Each row below holds a small network's activations on one input, seen along a few directions.
Each table varies a few parts of the input and shows all the possible inputs, shuffled.
A made-up example of a description, with smaller parts first: one of 4 places along a line, together with either a single point or one of 9 places along a line or (one of 2 separate values, together with one of 5 places around a ring).
Shared parts are said once, and a part with two or three values counts as separate values.
In the rows, zero is written as 128.

Rows:
row 1: [223 163 150  91 200 101 172  33  38  71 143 186 217 142 157 106]
row 2: [ 62 135 198  70 139 151 160  69 151  96  84 203 119 203 103  74]
row 3: [197  97  15 237 182  68 122 125  74  77 164 143 180 140 190 145]
row 4: [156 175 155  95  54 109 127 181 137 187 134  54 134  28 117 137]
row 5: [ 33  68  64 217 123 121 108 161 189 109 105 160  83 202 133 113]
row 6: [ 63 164 156 141  23 110 184 124 199 168  85 124  93  96  40 165]
row 7: [155 144 201  26 171 155 107 126  89 117 134 138 160 138 181  47]
row 8: [126  77  65 174 155 122  58 218 126 130 154  92 121 136 213  85]
row 9: [ 76  52  67 185 163 176  61 180 158 131 144 108  64 172 145 149]
row 10: [109 116 204  36 180 204 110  90 119 121 122 151 102 174 113 114]
row 11: [229 197 102 158  81  56 193  85  85 139 145 107 190  36  94 196]
row 12: [108 149 160 107  65 163 134 144 172 191 122  70  74  68  52 205]
Q: Describe the family of inputs behind these rows.
A: one of 3 separate values, together with one of 4 places along a line
Q: The inputs of row 11 and row 1 match in every part but the choice among 3 separate values. If row 4 is changed in the same way as row 11 into row 1, which row does it become?
A: row 7
Q: Change only the choice among 3 separate values in row 2. List by row number the other rows that result.
A: row 5, row 6

Rows:
row 13: [ 89 187 201  79  10 135 170 135 194 201  93  77  84  48  21 189]
row 14: [ 38 142 157 129  16 158 138 175 223 207  97  75  43  79  37 180]
row 15: [117  97  83 176 154 125 117 124 129 107 133 144 122 161 135 140]
row 16: [168 144 123 131 145 112 155  83  97 108 134 150 157 128 123 143]
row 17: [ 96  95 117 149 158 132 118 137 138 106 119 155 121 178 156  99]
row 18: [180 139 141 115 157 122 138 123  91 124 142 122 164 107 157 128]
row 19: [160 144 151  79 157 140 122  96  92 114 139 139 150 132 138 105]
row 20: [176 152 116 124 128  95 137 110  92 117 141 132 168 109 143 113]
row 21: [112  97 112 122 162 152  84 139 124 114 138 136 112 169 153 102]
row 22: [144 141 158 106 150 120 156  96 106 105 121 161 161 142 141 103]
row 23: [131  90 102 159 163 135 102 166 122 120 141 117 124 141 172 124]
row 24: [126 108  76 167 136 110 100 151 127 114 139 127 131 142 159 110]
Q: The inputs of row 20 and row 24 match in every part but one. If row 16 is changed in the same way as row 20 into row 24, which row does it become?
A: row 15
Q: Describe the family of inputs behind these rows.
A: one of 2 separate values, together with either a single point or one of 5 places around a ring
Q: Change only the choice among 2 separate values in row 13. List by row number the other rows that result.
A: row 14

Rows:
row 25: [136 167 199  81 102 119 178  95 141 140  96 127 136  99  75 171]
row 26: [143 136 126  92 170 150 107  90  89 100 147 156 152 156 152  75]
row 27: [130  79  60 191 191 140  84 146 116 104 154 125 128 154 163 141]
row 28: [110  68 101 159 193 140  97 129 130  87 126 156 114 202 158 133]
row 29: [219 141 150  87 167 110 135 120  62 112 147 130 177 112 178 116]
row 30: [ 60 104 147 126 118 192 110 158 173 161 123 109  67 132 102 134]
row 31: [121  77  70 196 171 137 121 135 114 113 145 161 115 184 168 123]
row 32: [179 148 168  82 186 147 148  88  71 105 144 155 185 123 166  92]
row 33: [ 77 105 108 175  87 153 142 155 168 164 122 123  66 136  94 166]
row 34: [194 146 133 136 160 102 184  81  68 105 142 167 182 126 157 120]
row 35: [112  99 113 149 164  97 116 131 132  79 110 159 150 180 164  96]
row 36: [ 68 127 153 127  83 112 137 150 192 134  88 123 104 130  93 140]
row 37: [ 63 136 162 115  88 149 126 161 179 155 109 113 104 111 110  97]
row 38: [134 109  72 182 161  98 101 148 120  96 138 126 164 131 171 105]
row 39: [181 129 107  96 152 112  95 122  80 109 152 131 145 145 164 100]
row 40: [ 95  97 126 131  97 154  98 187 163 171 128  83  62 121 118 161]
row 41: [ 90 138 113 162  75 115 122 165 179 149 116  88 118  82 101 149]
row 42: [181 139 164  99 181 106 158  77  82  80 122 165 182 144 147 131]
row 43: [144 103 101 139 152 100  94 174 110 111 135 124 143 148 197  82]
row 44: [133 174 207  67 105 158 168 106 128 164 119 116 140  80  92 131]
row 45: [ 99 130 141 120  67 113 114 190 168 164 115  88  99  99 126 125]
row 46: [207 148 124 131 178 107 146  92  72  96 152 130 197  96 153 138]
row 47: [ 98 161 166  77  87 161 127 109 147 158 123 121 107 109  78 114]
row 48: [170 135  79 140 162 111 103  95  89  94 155 134 164 127 139 122]
row 49: [124 107  82 186 142  93 140 136 117 105 129 164 150 162 175  86]
row 50: [147 126 120 108 164 109 118  79 100  77 125 166 150 177 132 115]
row 51: [107 110 120 134 171 137 106 143 122 102 130 148 149 160 185  55]
row 52: [158 132  89 145 143 105 142  83  86 102 145 171 150 158 143 103]
row 53: [161 178 159 113  95 121 165 110 130 156 126  90 152  51  84 180]
row 54: [126 162 119 122  77 125 123 113 148 151 130  96 119  79  69 164]
row 55: [105  79 108 145 201 178  87 140 120 109 147 146 114 181 178  92]
row 56: [ 65  94 138 137 111 154 121 148 185 140 101 118  67 152  85 175]
row 57: [ 81 139 122 164  59 111 158 156 174 158 109 127 103 114 103 130]
row 58: [ 86 105  98 173 104 157 105 164 173 155 129  84  82 105  92 184]
row 59: [116 164 128 126  60 121 160 103 143 159 121 135 103 111  72 145]
row 60: [150 178 168 118  79 116 202  99 126 163 118 129 135  82  86 161]
row 61: [170 169 186  72  86 121 155 136 119 171 124  90 134  68 107 156]
row 62: [141  72  88 149 182 140  77 170 109 120 152 122 108 170 191 118]
row 63: [135 155 145  81  68 124 114 139 137 166 128  96 101  97  93 140]
row 64: [103 152 158  90  83 122 137  98 159 136 101 132 104 128  62 155]
Q: The inputs of row 55 and row 32 match in every part but one. If row 30 is changed in the same way as row 55 into row 32, which row does it become?
A: row 44
Q: Describe the family of inputs behind these rows.
A: one of 2 separate values, together with one of 4 places along a line, together with one of 5 places around a ring
Q: Change only the choice among 2 separate values in row 46. List by row number the other rows that result.
A: row 53
Q: Change only the choice among 2 separate values in row 50. List by row number the other rows that result.
A: row 64
Q: Change only the place on the line of 4 in row 34. List by row number the other rows that result.
A: row 31, row 49, row 52

Rows:
row 65: [105 115 122 134 120 130 103 169 148 141 126 109 115 126 145 109]
row 66: [142 155 157  95 101 122 137 137 124 145 127 112 137  95 127 116]
row 67: [ 97 101 139 122 143 160 109 146 147 130 123 125  98 151 130 131]
row 68: [ 89 113 110 143 116 130 117 128 150 124 119 143 103 159 114 119]
row 69: [121 112  91 159 121 134 104 152 137 138 141 105 108 119 125 147]
row 70: [131 143 173  86 130 152 141 111 125 142 123 126 125 118 109 134]
row 71: [160 152 129 117 107 119 134 120 118 146 136 106 133  92 107 158]
row 72: [198  99  85 144 238 108 108  96  45  55 160 178 196 185 222  74]
row 73: [104 112 108 173 121 121 140 143 150 130 119 133 116 138 128 142]
row 74: [123 158 146 104 104 123 146  94 133 127 118 141 132 124  95 127]
row 75: [140 149 147 132 108 108 169 111 130 131 116 131 145 103 106 151]
Q: Describe the family of inputs behind these rows.
A: either a single point or (one of 2 separate values, together with one of 5 places around a ring)
